These are the activations of a small network on made-up records, seen along a few directions, one row for each record.
Records have a field called M. Each example row is followed by its value.
Records without M are marked none.
The largest differences between rows may come from other fields.
(in the rows, 500 means zero)
Random noise pushes rows far along 5 fixed directions. That doesn't count. These rows show it; they differ only by the noise:
[519 441 395 445 437 555 520 443 399 455 453 463 527 546 543 372 566 465
 563 361 468 546 463 579 443]
[593 422 597 597 439 612 332 581 347 540 360 531 598 498 458 285 575 456
 641 297 591 380 542 587 318]
[590 408 421 578 392 412 444 487 577 353 521 435 385 542 546 473 420 564
 645 487 340 516 340 546 481]
[608 431 588 692 506 413 271 641 473 395 426 537 527 499 421 391 504 497
 691 505 482 384 573 557 313]
[729 577 674 684 286 584 270 599 550 452 406 555 283 290 433 581 365 572
 546 564 450 310 458 590 409]
[576 600 449 363 310 572 388 415 519 575 556 537 312 205 615 738 307 625
 367 626 222 365 422 545 561]
[518 387 404 532 512 348 388 514 511 398 542 475 517 539 548 454 460 543
 648 519 320 481 463 522 430]

[511 575 650 619 517 490 473 628 521 530 495 521 503 411 438 594 419 511
 442 585 525 398 498 460 474] => m6
[571 502 494 560 628 388 362 594 640 412 505 549 494 484 466 582 454 533
 559 578 439 467 456 440 515] => m3
[559 662 521 476 478 570 518 505 530 499 518 564 369 354 430 667 430 487
 356 626 538 475 577 500 512] => m9
[709 557 499 489 395 745 411 491 502 402 373 577 377 498 407 455 532 466
 467 361 724 507 527 564 468] => m9
[513 453 500 483 375 575 459 476 496 540 489 522 548 480 569 484 457 624
 480 406 451 435 427 539 493] => m1
[576 493 478 473 462 596 353 489 438 542 393 526 456 432 534 472 413 539
 508 411 453 380 520 576 479] => m1
[482 646 558 616 623 306 586 596 622 290 556 470 460 510 363 625 496 438
 490 753 496 596 606 439 500] => none
[515 559 692 505 458 549 380 529 476 721 500 549 506 293 544 608 370 551
 395 555 466 310 498 447 476] => none
[449 366 389 450 618 425 473 477 411 418 549 440 616 644 506 382 621 477
 641 467 478 585 526 511 483] => m7
[511 570 474 428 731 503 377 559 432 441 449 645 680 505 432 449 626 407
 517 524 555 504 692 485 417] => m7
[570 423 463 507 373 501 458 453 624 442 569 454 372 519 522 578 378 611
 597 539 425 523 303 532 574] => m4
[304 429 448 383 601 389 582 478 414 652 584 491 642 499 563 524 530 535
 448 512 365 472 500 427 499] => m3
[507 543 334 357 474 557 606 377 578 531 609 437 438 436 621 645 362 569
 381 501 358 558 339 474 657] => m5
[547 621 435 394 455 631 474 480 527 536 561 610 424 327 502 598 386 515
 347 582 463 493 526 517 531] => m9
[582 593 444 353 627 601 365 544 534 568 492 579 620 435 517 516 501 455
 397 419 566 468 466 432 525] => m8
[646 571 608 792 410 483 560 597 604 317 432 461 312 562 354 484 458 493
 582 539 640 508 423 543 469] => m5
[654 480 654 843 409 423 398 621 778 322 508 493 281 496 405 563 295 641
 648 575 553 458 287 505 516] => m2
[607 506 522 701 493 375 419 633 597 320 460 498 443 633 397 443 482 511
 635 487 590 522 431 497 464] => m6
[543 576 384 530 530 544 742 496 554 233 391 441 445 718 395 383 652 351
 476 400 746 801 405 515 517] => m8
[612 543 632 623 383 534 375 571 596 516 504 531 353 442 443 617 390 580
 581 566 513 348 462 513 457] => m4
[344 406 360 268 686 570 575 448 294 730 546 519 830 586 577 322 629 424
 425 343 551 530 564 474 484] => m5
[618 562 529 589 652 406 218 628 698 422 573 642 476 372 436 628 321 607
 507 674 467 424 511 420 516] => m2
[503 619 371 422 535 449 501 475 530 389 528 562 481 516 510 571 498 491
 418 553 473 583 503 513 531] => m6
[498 509 572 628 444 366 557 503 627 449 545 412 398 506 466 573 397 553
 536 572 423 529 390 440 526] => none
[683 516 624 599 355 617 407 537 611 453 435 543 298 453 459 530 372 620
 576 435 532 453 347 514 541] => m10
[549 410 604 631 522 488 501 617 485 485 457 497 574 617 471 380 531 492
 572 398 601 514 468 514 422] => m1
[523 511 408 530 694 416 378 536 540 397 507 572 552 554 464 482 487 481
 547 539 562 518 589 462 458] => m2
[457 450 681 444 527 556 146 625 352 832 535 669 745 248 536 579 413 584
 405 517 388 136 631 404 367] => m8
[482 290 452 596 481 368 410 468 364 358 457 512 482 631 490 359 556 559
 764 492 347 420 681 628 356] => m10
[574 633 673 500 405 491 305 525 521 637 547 596 326 192 490 776 298 648
 403 701 317 228 540 487 495] => m7
[587 548 538 532 472 517 401 501 525 444 510 531 374 373 466 621 449 595
 539 582 419 448 575 543 501] => m10
[415 372 597 620 498 348 385 558 436 643 531 493 546 468 499 500 462 621
 613 492 351 324 490 467 450] => m3
[436 372 209 402 598 521 842 360 532 272 527 374 595 888 538 247 705 379
 650 239 699 872 339 518 554] => m4

Here are new rows. What is M for each?
[444 535 490 483 612 570 677 565 386 410 440 475 626 643 421 339 728 348
 430 423 747 706 579 510 433] => m8
[473 535 494 516 554 455 438 525 406 502 489 554 584 471 495 470 568 450
 502 506 550 448 578 492 381] => m8
[490 475 418 496 274 572 663 361 345 366 395 459 289 533 464 454 622 479
 511 459 462 534 542 691 488] => m3
[494 577 595 455 355 646 464 485 368 742 500 524 491 338 546 542 429 559
 385 378 514 304 439 523 545] => m6
[528 601 388 426 559 640 587 466 489 434 455 556 505 527 453 445 564 439
 405 437 693 643 513 502 537] => m2
[565 659 317 323 347 596 634 367 601 436 547 466 279 461 572 659 427 525
 320 493 474 632 273 484 679] => m8
[260 448 411 272 551 506 707 395 421 801 605 428 722 504 655 451 505 516
 385 379 425 521 380 358 573] => none
[448 683 439 355 716 518 435 508 512 504 560 635 591 306 460 693 479 461
 318 688 532 475 719 502 515] => m2
[351 478 418 423 651 530 584 464 355 536 488 511 700 623 481 359 644 419
 503 374 661 561 631 530 433] => m2
[464 520 453 454 617 455 462 522 424 510 497 503 620 449 506 525 539 458
 472 518 499 483 599 472 430] => m8
[396 685 476 491 702 496 561 512 332 480 450 602 623 411 391 562 620 359
 350 722 551 498 856 529 378] => m5
